A small network was trained on made-up records. Each row is its average activation on records with the value named, seen along a few directions.
Values that are neighbours, or in one group, have similar rows; names and order tell nothing.
In the rows, zero is written as 500.
Random noise pushes rows far along 7 fixed directions. That doesn't count. These rows show it; they differ only by the noise:
[474 452 444 440 433 542 475 581 439 775 344 408 343 800 533 505 466 367
 503 488 508 337 430]
[463 547 494 302 671 590 717 482 532 637 290 399 527 683 453 553 445 634
 625 492 603 514 218]
[506 363 563 499 355 369 706 559 428 571 477 467 607 462 496 509 378 515
 577 533 363 480 565]
[480 427 582 494 574 494 765 598 483 491 397 399 610 456 444 748 455 584
 593 550 499 549 432]
[492 459 474 575 372 431 532 412 532 675 434 487 528 375 284 438 448 376
 554 502 665 541 444]
[542 443 552 529 458 402 536 561 424 439 447 536 604 468 562 496 443 567
 518 530 377 510 611]
[551 422 553 477 400 531 557 440 543 576 405 437 401 506 536 560 355 447
 491 473 378 454 374]
[628 482 705 316 464 446 632 442 543 600 521 396 427 465 528 581 438 428
 398 554 307 485 315]
[477 579 434 616 602 469 366 554 461 555 370 535 576 480 317 517 637 448
 514 545 804 572 546]


Field TORU:
nik: [510 588 368 396 601 403 497 538 474 582 578 583 581 620 547 293 566 583
 575 524 559 498 608]
lusuk: [444 488 393 489 488 511 564 475 594 655 570 433 426 582 411 478 504 367
 541 419 605 425 442]
nirad: [416 487 290 583 412 623 419 411 539 495 385 475 342 680 590 390 424 490
 597 351 483 375 515]
dep: [484 454 549 575 351 406 471 511 464 646 564 490 512 358 331 489 545 308
 433 569 637 511 503]
gudiz: [434 592 548 393 628 473 501 715 374 466 560 471 613 590 496 543 682 560
 485 672 478 509 567]
nemiv: [595 581 588 363 635 473 543 519 514 612 543 380 445 575 457 577 602 426
 423 595 595 509 340]
boma: [520 622 520 346 759 387 589 650 357 328 408 596 764 630 580 469 618 785
 536 595 504 602 588]
daf: [503 443 507 573 457 469 577 499 543 653 594 481 510 447 418 498 463 376
 534 517 616 470 566]
deta: [434 511 408 499 461 508 518 766 309 573 474 448 469 829 607 537 573 535
 550 503 502 346 727]
sim: [451 511 578 595 741 508 564 710 484 546 600 416 483 511 328 780 758 310
 438 595 757 501 517]
tumip: [420 358 539 532 422 561 618 485 568 526 571 485 401 503 543 621 415 403
 482 426 466 410 399]
kefe: [523 413 611 487 350 599 518 347 557 383 533 474 357 315 598 523 356 586
 428 451 269 578 395]
sivol: [524 563 593 416 397 403 366 430 472 542 659 515 403 536 486 366 608 430
 355 531 429 479 536]
pamuv: [450 506 507 349 419 320 865 592 423 682 648 374 713 492 357 398 534 547
 683 601 488 522 612]
vemo: [483 522 492 617 376 564 473 296 646 350 574 547 502 207 428 438 482 507
 492 441 506 552 464]
fov: [459 595 440 224 534 385 705 516 425 626 598 603 675 619 580 202 441 641
 603 521 407 510 505]
vil: [379 417 420 394 385 565 605 481 493 535 478 569 571 669 727 364 293 663
 678 420 251 367 532]
mizep: [586 575 538 543 436 438 349 431 566 573 642 455 347 441 270 459 649 293
 352 492 652 503 427]
miba: [447 523 465 493 650 700 459 433 655 371 520 486 471 465 546 680 525 597
 518 424 535 502 354]
moso: [599 492 549 457 442 349 506 368 518 528 598 500 512 404 339 335 552 412
 442 501 572 495 426]
nule: [473 685 384 344 653 553 523 467 459 458 409 534 635 620 559 278 520 736
 620 486 522 594 435]
sefib: [358 350 467 468 415 502 681 404 502 633 543 515 564 423 444 421 347 454
 621 458 516 539 420]
tud: [566 388 666 460 484 511 550 460 557 574 614 376 406 402 332 699 637 290
 357 555 545 478 352]
lazu: [432 528 368 565 416 506 442 469 446 604 396 505 503 535 454 416 432 564
 561 466 614 514 539]
sed: [449 615 490 455 789 396 507 704 368 350 525 648 809 502 496 422 638 715
 569 595 645 686 770]
Each value of TORU is a pair of two hidden parts, and every pair occurs once (5 first parts, 5 second parts).
- daf and sefib share the first part; daf and nemiv share the second. Which value has the first part of nemiv and the second part of sefib? => dep
- nik and fov share the first part; nik and pamuv share the second. Which value has the first part of pamuv and the second part of fov? => nule
- vemo and nirad share the first part; vemo and tumip share the second. Which value has the first part of tumip and the second part of nirad? => sim
- sivol and kefe share the first part; sivol and miba share the second. Which value has the first part of miba and the second part of kefe? => vil
